Each row below holds a small network's activations on one record, seen along a few directions.
Records have a field called KIF. Each example row is followed by its value.
The word none means that the record has no KIF.
The largest differences between rows may come from other fields.
In the rows, zero is written as 500.
Random noise pushes rows far along 2 fixed directions. That doesn't count. These rows show it; they differ only by the noise:
415 343 464 472 595 432 548 464 523 553 419 496 458 543 487 596 503 474
 410
483 422 550 488 479 404 611 512 472 535 424 649 330 523 435 463 467 553
 412
504 443 529 455 548 412 618 523 451 570 463 569 456 546 374 583 507 514
 486
408 337 475 486 565 428 547 461 530 539 404 531 405 533 509 546 486 491
 381

496 590 573 454 487 411 541 606 465 572 535 608 490 452 439 493 445 496
 535 -> voze
540 501 537 517 452 330 577 552 433 462 328 730 349 546 442 458 494 559
 294 -> kimer
782 816 637 494 419 398 642 676 345 591 524 732 398 513 248 390 496 607
 646 -> leron
388 333 411 462 579 516 370 446 600 488 518 331 535 469 567 588 585 411
 350 -> sog
463 531 488 570 540 387 461 466 443 502 389 531 496 448 463 482 494 474
 407 -> leron
466 446 376 435 735 537 452 469 522 581 541 206 850 566 459 839 616 353
 604 -> none
569 518 475 479 640 494 561 449 536 562 476 504 564 544 545 611 571 441
 452 -> vokuv
589 486 579 415 549 507 568 528 483 547 533 469 648 619 384 584 591 512
 592 -> kivez
450 543 462 523 531 473 604 574 475 478 481 457 577 538 393 553 536 438
 435 -> sog
502 478 500 535 566 324 629 491 540 450 363 553 379 512 550 417 537 449
 455 -> leron
523 502 526 457 494 487 424 505 502 496 495 528 414 539 489 483 404 523
 563 -> zare
473 434 422 518 612 503 453 495 492 506 656 330 621 495 575 553 479 456
 590 -> vokuv
454 431 486 495 519 536 387 414 576 505 511 365 598 444 565 496 385 525
 570 -> voze
607 643 657 552 356 633 516 558 354 476 594 643 357 400 377 369 395 600
 594 -> raf
372 251 441 590 594 485 394 426 674 487 357 443 356 541 805 486 485 413
 188 -> kivez
377 380 450 547 613 452 459 395 549 586 466 260 561 510 593 659 554 395
 510 -> peke
432 362 458 547 382 693 331 377 625 474 685 444 378 509 704 319 383 601
 462 -> raf
500 435 449 407 686 426 535 442 589 539 443 455 611 506 482 690 547 390
 464 -> voze
667 841 646 434 483 582 695 667 283 650 768 532 661 558 224 645 543 585
 834 -> raf
414 407 469 555 470 512 444 437 581 458 443 528 385 488 631 402 452 512
 380 -> none
418 429 523 510 584 405 541 512 489 546 415 518 396 521 451 512 565 490
 467 -> peke
634 705 615 537 466 705 445 559 438 537 721 427 679 484 333 546 416 673
 716 -> kivez
439 419 492 528 545 483 489 459 494 474 404 296 539 467 569 543 532 450
 460 -> sog
518 492 499 450 585 595 499 453 521 515 741 406 640 457 449 553 495 537
 573 -> vokuv
456 443 469 517 523 503 472 472 540 495 456 466 502 503 565 501 510 481
 444 -> none
431 467 548 533 360 500 604 520 604 454 451 608 302 469 653 352 423 565
 315 -> kimer
465 467 409 498 629 644 408 497 542 533 533 325 601 541 432 589 508 488
 616 -> peke
464 526 471 594 401 566 470 425 576 521 482 519 459 486 577 497 439 598
 543 -> zare
426 397 419 565 450 510 448 425 511 487 418 460 558 524 576 551 489 501
 540 -> zare
561 518 612 520 359 470 619 473 506 434 476 542 380 453 520 413 399 587
 434 -> kimer

Here are new rows. What is KIF for each?
519 421 550 503 546 409 492 461 505 490 441 583 366 525 574 370 420 469
 358 -> vokuv
629 582 643 483 435 606 481 495 458 505 683 417 648 537 360 495 410 587
 649 -> kivez
642 685 492 409 470 619 492 593 392 528 697 319 712 535 305 573 562 602
 762 -> sog
645 632 669 491 362 348 624 563 313 537 434 643 433 509 297 445 541 558
 441 -> sog
468 482 529 575 501 506 506 492 538 486 448 362 460 432 555 502 490 498
 457 -> sog
466 438 407 454 441 585 415 428 537 398 509 418 452 466 648 475 445 540
 354 -> kimer
559 557 543 496 472 480 553 540 459 515 509 544 505 508 436 489 518 525
 534 -> none
369 321 381 500 559 534 407 406 628 456 522 232 485 487 684 508 496 447
 345 -> sog
507 494 533 582 552 546 509 510 495 471 554 357 603 477 520 602 481 472
 563 -> kivez
482 540 505 424 561 590 467 479 389 555 712 375 644 517 440 634 570 566
 673 -> raf
